Each row below holds a small network's activations on one input, seen along a few directions.
Each table varies a few parts of the input and shows all the possible inputs, shuffled.
A made-up example of a description, with smaller parts first: values(3) and (point or ring(11) or (line(4) and ring(5))).
Shared parts are said once, and a part with two or three values counts as separate values.

Other details of the inputs vary at random and push rows far along two fixed directions, the same in every table; ignore that.

A family of inputs:
R1: [ 21  20  16 -29 -14 -21 -14  25 -12 -11  45   3  20]
R2: [ -4  -6  -5   0   0   7   1  -4  -3   3 -11  -4  -4]
R3: [  0  -2   6   5   2   6   0  -5  -4   6 -16   1  -5]
R4: [ 22  20  16 -26 -14 -21 -16  21 -13 -10  48   4  18]
R5: [  1   1  -3   9   4   1  -2 -10   2   3  -9  -2  -7]
R6: [ 18  24  31 -27 -10 -15 -18  30 -14  -7  38   9  13]
R7: [ -1  -7  -5   4   0   1   3 -10  -2   3  -6  -8  -7]
R8: [  0   0   3  10   3   4  -3 -12  -2   3  -9  -2  -8]
R9: [  4  -7  -3  10   2  -2  -3 -17   1   5  -3  -7  -9]
R10: [ 12  23  18 -30 -10 -21 -16  29 -14 -11  44   5  15]
R11: [  1  -5   0   6   1   3  -5 -11   1   2 -11  -4  -5]
R12: [ -2   4  -1   1   4   6   3   2   3   5 -18   2  -5]
R13: [ -5   1   5   5   1   7  -2  -3  -2   5 -17   0  -2]
R14: [ -4   3 -14  -4   0  10   9   3   2   3 -13  -1   0]
R15: [ -1   3  -7   8   0   4   5 -11  -3   2  -7  -1  -4]
R16: [ -8   1 -16  -5  -2   9  10   2   0   2 -10  -2  -1]
R17: [ -6  -1 -12  -4   2   6   3   3   4   2 -13  -3  -4]
R18: [ -3   0 -12   3   1  -1   1  -7   7   3  -5  -5  -9]
R19: [  1  -2 -11   6   3  -3   0 -10   8   4  -5  -5  -9]
R20: [  0  -3  -4   7   1   1  -2 -12   4   4  -5  -5 -10]
R21: [ 10  25  15 -31 -14 -18 -10  28 -19 -11  47   6  18]
R22: [-11   0  -2   1   1   7   2  -4  -5   1 -12  -3  -5]
R23: [ -5   1 -16   2  -3   2   8  -8   3   3  -3  -4  -6]
R24: [-45 -96  43  79  46  -2  59  39  77 -51  61  81  59]
R25: [-5 -2 -6  2  0  4  3 -5  1  2 -8 -6 -8]
R26: [ -3   1 -11  -4   5   7   2   4   7   4 -15  -2  -3]
R27: [  0   0 -14   5  -1   1   6 -11   4   4  -3  -5  -6]
R28: [  0  -5   0   3   1   4  -3  -7   2   2 -15  -5  -2]
R29: [  1  -4  -7   1   3   0  -1  -4   5   2 -14  -5  -2]
R30: [ -1  -3   5   8   1   4  -3  -8  -5   6 -15  -1  -1]
R31: [ 17  21  21 -25 -13 -22 -19  21 -10  -9  51   2   9]
R32: [ -7  -2  -6  -3   0   9   2   1   0   2 -13  -3  -5]
R33: [ -4  -1 -12   0   2   0   4  -3   5   2  -8  -6  -7]
R34: [ -7  -4  -1   4   1   4   1  -9  -8   2 -10  -4  -4]
R35: [ -4   5  -5   0  -1   9   9   1  -2   5 -16   3  -1]
R36: [  5  -9   1   9   1   0  -5 -16  -2   3  -9  -6  -4]
R37: [ -4   0  -4  -2   3  10   1   2   3   3 -15  -2  -4]
R38: [  0  -4  -3   1   3   7   0  -3   0   5 -13  -3  -3]
R39: [ -3   2  -2   4   2   3  -1  -1   1   5 -18   0  -1]
R40: [ 16  23  10 -30 -15 -21  -8  26 -13 -11  51   2  15]
R41: [  3  -4   4  13   3   2  -4 -17  -5   4  -7  -3  -7]
R42: [ -1  -6  -5   7   0   0   0 -15   1   4  -3  -6  -9]
R43: [ -5   4  -5   3  -2   7   6  -2  -3   5 -15   1   2]
R44: [  4  -9   0   5   1   1  -3 -12  -1   3 -12  -6  -2]
Each input here is: line(4) and ring(11).
Question: The inputs of R35 and R6 match in every part but the line(4) part. If R21 is changed in the same way as R35 into R6, which row does it become?
Answer: R22
Question: The inputs of R44 and R1 match in every part but the line(4) part. If R9 is changed in the same way as R44 into R1, which row does it become?
Answer: R27
Question: Which other rows does R12 become when the ring(11) part takes its other values? List them by row number.
Answer: R5, R10, R17, R18, R19, R24, R26, R29, R33, R39
Question: Start at R2 and move only the line(4) part, one step at a time. The first step leads to R32. Which rows follow, in order?
Answer: R17, R16
